Each row below holds a small network's activations on one record, seen along a few directions.
Each row is followed by the record's values for the fields Sul, Ven, Tabab, Tis.
A field that a record lacks is written none.
Other fields move the rows too, some of them a lot.
(in the rows, 500 means zero)
Random noise pushes rows far along 12 fixed directions. That doesn't count. These rows show it; they differ only by the noise:
[319,699,368,573,472,847,222,521,637,284,644,508,722,659,206,539,427,503,839,321,577,500,693,471]
[445,228,562,375,864,514,529,513,791,405,686,708,490,403,410,588,856,251,636,529,444,285,477,216]
[567,430,556,396,426,449,599,634,480,608,453,523,274,631,465,523,623,474,396,488,452,410,385,236]
[322,275,590,506,651,620,522,803,436,456,367,386,505,729,659,655,258,528,470,646,297,631,451,628]
[451,619,544,628,451,465,680,639,421,725,693,347,397,562,261,408,449,368,497,644,526,370,458,294]
[342,366,715,313,761,581,410,640,626,543,425,351,382,467,628,574,451,439,639,393,641,609,352,588]
[419,172,501,323,661,551,503,498,417,442,460,552,337,584,490,732,356,636,692,462,478,520,342,595]
[461,524,596,328,457,320,441,297,446,486,783,433,392,366,675,666,729,385,511,398,710,339,124,530]
[589,710,560,449,155,495,349,657,460,509,698,172,658,264,624,76,405,550,187,471,511,379,268,614]
[270,732,195,660,226,575,379,581,550,651,550,317,376,485,605,366,358,502,655,532,493,733,657,347]
[758,190,372,316,549,590,380,584,676,311,515,745,657,433,618,431,559,685,364,340,295,409,493,513]
[316,456,709,504,524,490,617,550,277,531,455,392,216,676,439,506,563,528,516,577,571,435,328,400]
[774,346,924,351,716,425,435,333,735,353,404,652,780,562,491,573,908,396,324,253,582,336,380,682]
[569,608,480,663,213,478,481,526,583,660,262,368,545,558,468,191,466,561,372,518,391,672,681,491]

[286,369,430,720,650,520,533,460,455,552,491,471,347,409,713,249,455,689,578,598,505,666,629,554] | <Sul:k1 Ven:z2 Tabab:g2 Tis:v1>
[470,725,706,464,578,666,369,568,706,565,289,481,344,589,404,392,649,470,564,237,793,604,656,297] | <Sul:k2 Ven:z4 Tabab:none Tis:v3>
[423,371,700,481,687,523,629,565,519,446,332,544,490,599,244,520,606,359,562,659,401,415,537,382] | <Sul:k1 Ven:z3 Tabab:none Tis:v3>
[635,580,538,499,400,302,498,320,586,600,471,507,460,287,768,247,821,491,317,390,586,528,480,518] | <Sul:k2 Ven:z2 Tabab:g1 Tis:v1>
[606,722,494,782,448,713,592,647,285,541,450,595,452,883,307,295,427,812,404,331,598,487,750,408] | <Sul:k2 Ven:z2 Tabab:g2 Tis:v1>
[688,622,508,452,267,378,583,536,455,796,505,340,438,504,320,451,325,488,448,445,569,483,385,491] | <Sul:k1 Ven:z2 Tabab:g2 Tis:v3>
[453,413,692,520,852,664,401,680,580,351,562,466,672,397,765,279,494,596,387,404,572,506,503,725] | <Sul:k2 Ven:z2 Tabab:g2 Tis:v1>
[510,467,435,229,273,596,277,592,463,458,483,307,508,473,535,568,180,649,550,328,492,555,270,714] | <Sul:k1 Ven:z2 Tabab:g2 Tis:v1>
[557,622,650,412,119,452,396,622,436,553,261,303,403,737,668,514,482,545,203,401,469,580,332,500] | <Sul:k2 Ven:z2 Tabab:g2 Tis:v3>
[353,723,529,553,168,468,428,331,342,499,597,296,482,609,232,590,426,444,622,549,591,428,363,504] | <Sul:k1 Ven:z4 Tabab:none Tis:v2>
[731,431,443,461,385,413,475,585,647,687,435,454,618,577,653,637,311,494,328,408,396,631,487,639] | <Sul:k2 Ven:z2 Tabab:g2 Tis:v3>
[306,281,454,289,421,438,577,577,396,577,571,303,210,293,314,406,340,456,658,726,391,386,235,352] | <Sul:k1 Ven:z2 Tabab:g2 Tis:v2>
[299,464,932,488,891,760,463,705,515,395,256,328,534,502,342,204,427,556,613,464,669,554,548,669] | <Sul:k1 Ven:z3 Tabab:none Tis:v2>
[327,597,980,503,566,536,577,804,312,401,231,249,412,585,673,270,615,431,147,690,495,476,363,495] | <Sul:k2 Ven:z1 Tabab:none Tis:v2>
[541,516,403,587,419,514,597,276,253,467,575,614,471,703,73,767,266,628,682,527,571,394,528,539] | <Sul:k2 Ven:z4 Tabab:none Tis:v3>
[431,458,535,362,454,500,600,791,371,405,481,493,473,749,485,855,468,287,382,709,257,370,330,316] | <Sul:k1 Ven:z3 Tabab:none Tis:v1>
[635,478,411,586,634,443,539,584,639,594,739,554,656,396,639,563,394,408,358,553,474,459,541,501] | <Sul:k2 Ven:z4 Tabab:none Tis:v1>
[860,566,634,462,402,319,590,194,558,654,540,632,559,589,174,572,757,462,476,245,672,315,443,497] | <Sul:k1 Ven:z2 Tabab:g2 Tis:v2>
[595,399,685,398,676,460,589,663,469,527,562,574,332,573,663,589,635,494,284,444,577,362,322,347] | <Sul:k2 Ven:z4 Tabab:none Tis:v2>
[575,490,404,607,474,457,650,661,554,664,523,471,574,479,468,351,489,414,417,640,303,509,614,416] | <Sul:k1 Ven:z2 Tabab:g1 Tis:v2>
[275,481,293,324,411,546,246,597,654,418,539,346,587,447,804,820,316,332,671,501,391,706,396,619] | <Sul:k2 Ven:z2 Tabab:g2 Tis:v2>
[556,246,430,386,512,381,550,465,390,429,459,621,332,397,763,519,515,652,347,566,400,473,360,492] | <Sul:k2 Ven:z3 Tabab:none Tis:v1>
[450,817,571,683,356,475,473,648,608,664,330,297,592,559,674,339,551,336,359,534,513,715,658,473] | <Sul:k1 Ven:z3 Tabab:none Tis:v2>
[520,664,305,585,537,367,609,353,589,732,740,588,428,454,466,760,569,271,681,503,640,522,588,338] | <Sul:k2 Ven:z1 Tabab:none Tis:v3>
[540,254,715,329,656,641,532,644,336,295,526,528,458,533,265,459,341,673,403,537,475,236,302,521] | <Sul:k2 Ven:z4 Tabab:none Tis:v3>
[498,441,424,605,461,610,552,765,549,532,521,442,653,630,355,435,309,458,443,660,236,485,613,441] | <Sul:k2 Ven:z2 Tabab:g1 Tis:v2>
[475,710,457,759,396,463,468,409,477,532,561,481,613,612,618,534,509,493,428,515,551,586,620,552] | <Sul:k1 Ven:z4 Tabab:none Tis:v1>
[625,211,440,294,395,392,456,177,487,369,221,659,425,315,385,426,542,708,588,472,414,513,457,603] | <Sul:k1 Ven:z3 Tabab:none Tis:v3>
[494,458,468,369,630,524,338,504,592,450,552,539,349,201,946,347,574,653,421,331,673,584,435,522] | <Sul:k2 Ven:z4 Tabab:none Tis:v1>
[268,507,383,603,540,401,606,443,256,457,761,427,412,362,659,577,438,450,549,760,497,448,379,528] | <Sul:k2 Ven:z3 Tabab:none Tis:v2>
[473,451,497,607,586,539,552,366,498,584,509,553,401,547,266,398,524,615,704,422,611,501,605,463] | <Sul:k1 Ven:z2 Tabab:g2 Tis:v2>
[458,416,499,148,599,749,200,737,593,122,725,556,681,549,558,851,428,448,550,328,478,306,238,499] | <Sul:k1 Ven:z4 Tabab:none Tis:v2>
[608,310,458,626,623,417,637,405,605,576,392,643,507,382,409,306,509,548,455,632,392,519,702,450] | <Sul:k2 Ven:z3 Tabab:none Tis:v1>
[486,759,292,797,409,414,577,300,416,648,718,588,440,579,528,509,622,519,591,442,663,529,656,395] | <Sul:k1 Ven:z2 Tabab:g2 Tis:v1>
[540,575,309,673,567,590,553,598,629,581,557,630,511,505,399,374,484,492,539,515,477,527,792,266] | <Sul:k2 Ven:z3 Tabab:none Tis:v3>
[474,570,710,540,667,695,362,670,909,424,239,434,809,411,348,202,565,297,482,522,429,603,810,489] | <Sul:k2 Ven:z1 Tabab:none Tis:v3>
[478,560,735,410,815,531,503,670,591,609,726,350,349,58,619,53,597,485,423,427,828,366,355,397] | <Sul:k1 Ven:z4 Tabab:none Tis:v2>
[432,676,578,583,536,523,605,354,378,622,471,439,407,491,144,383,489,510,766,477,719,502,576,516] | <Sul:k1 Ven:z1 Tabab:none Tis:v3>
[308,531,476,432,326,503,322,473,559,459,374,268,535,351,559,497,294,437,577,626,436,664,456,629] | <Sul:k1 Ven:z4 Tabab:none Tis:v1>
[443,523,467,759,623,538,681,604,323,713,457,526,360,960,558,831,272,595,549,484,551,692,639,546] | <Sul:k2 Ven:z2 Tabab:g2 Tis:v3>
[742,449,567,464,701,502,613,757,676,734,427,461,598,318,581,256,395,478,348,461,481,583,596,572] | <Sul:k2 Ven:z1 Tabab:none Tis:v2>
[422,609,343,422,340,429,410,487,562,650,570,344,471,444,642,668,401,376,650,451,536,653,409,555] | <Sul:k1 Ven:z2 Tabab:g1 Tis:v2>

Which values does each new row have?
[578,569,740,366,435,536,488,524,600,477,292,473,422,415,252,165,732,454,408,443,561,382,510,306] | <Sul:k2 Ven:z1 Tabab:none Tis:v3>
[518,506,619,609,499,247,655,259,513,604,666,517,463,446,383,559,753,277,441,654,552,321,415,367] | <Sul:k2 Ven:z4 Tabab:none Tis:v2>
[545,329,758,460,549,606,497,495,500,403,214,410,577,419,123,169,305,657,458,581,452,455,555,650] | <Sul:k2 Ven:z4 Tabab:none Tis:v3>
[256,558,455,444,659,685,338,472,593,341,751,512,483,449,359,553,585,418,833,385,674,401,486,386] | <Sul:k2 Ven:z2 Tabab:g2 Tis:v2>
[122,527,490,698,462,718,470,403,182,389,426,397,197,552,317,110,411,885,780,535,635,567,593,495] | <Sul:k1 Ven:z2 Tabab:g1 Tis:v2>
[376,513,600,389,335,461,295,470,605,416,331,379,449,511,808,484,710,457,417,411,479,619,382,524] | <Sul:k1 Ven:z2 Tabab:g2 Tis:v2>
[592,356,522,328,833,658,418,577,619,427,446,619,429,166,604,156,524,741,571,270,680,528,556,542] | <Sul:k1 Ven:z3 Tabab:none Tis:v2>
[697,753,621,720,340,438,723,720,334,726,493,296,619,476,341,102,335,508,160,669,467,425,563,506] | <Sul:k1 Ven:z3 Tabab:none Tis:v2>
[490,538,427,368,193,438,502,719,444,451,469,501,356,713,651,671,672,364,273,577,278,406,334,159] | <Sul:k2 Ven:z2 Tabab:g2 Tis:v2>
[460,446,498,571,777,531,508,282,516,403,649,595,635,298,457,443,567,534,701,472,630,479,586,704] | <Sul:k2 Ven:z1 Tabab:none Tis:v2>
[390,452,404,609,696,682,384,471,678,527,534,492,622,517,374,526,252,558,797,404,568,662,719,657] | <Sul:k2 Ven:z2 Tabab:g2 Tis:v1>
[257,511,582,495,785,605,406,590,539,347,565,502,546,565,715,751,539,372,627,503,583,560,470,548] | <Sul:k1 Ven:z3 Tabab:none Tis:v3>
[574,609,562,374,481,540,442,744,586,541,651,443,482,506,571,581,473,378,328,442,550,385,366,329] | <Sul:k2 Ven:z4 Tabab:none Tis:v1>
[473,440,628,317,562,386,521,543,523,621,293,512,214,670,800,784,711,419,492,344,593,640,341,417] | <Sul:k1 Ven:z2 Tabab:g2 Tis:v2>
[600,509,354,689,414,462,640,343,279,316,619,714,692,583,394,474,645,592,420,627,317,331,603,539] | <Sul:k1 Ven:z1 Tabab:none Tis:v2>
[554,429,400,528,329,389,493,322,421,514,566,487,489,446,580,446,517,627,455,478,458,495,426,614] | <Sul:k2 Ven:z2 Tabab:g2 Tis:v2>
[531,582,447,459,554,566,494,616,648,448,572,613,602,608,377,708,582,275,525,491,452,411,587,290] | <Sul:k2 Ven:z3 Tabab:none Tis:v3>
[389,509,433,864,728,414,770,540,479,821,675,417,438,428,447,422,309,407,576,785,527,592,698,449] | <Sul:k2 Ven:z4 Tabab:none Tis:v2>
[492,556,604,635,627,334,520,449,897,779,339,371,629,308,600,463,525,156,477,641,501,747,719,526] | <Sul:k2 Ven:z4 Tabab:none Tis:v1>
[655,470,586,555,483,355,636,661,506,362,747,600,751,531,703,457,911,271,39,680,207,170,374,345] | <Sul:k1 Ven:z2 Tabab:g2 Tis:v2>
[650,631,513,572,286,609,479,527,384,463,261,525,556,675,257,358,356,721,413,434,480,528,642,514] | <Sul:k1 Ven:z4 Tabab:none Tis:v3>
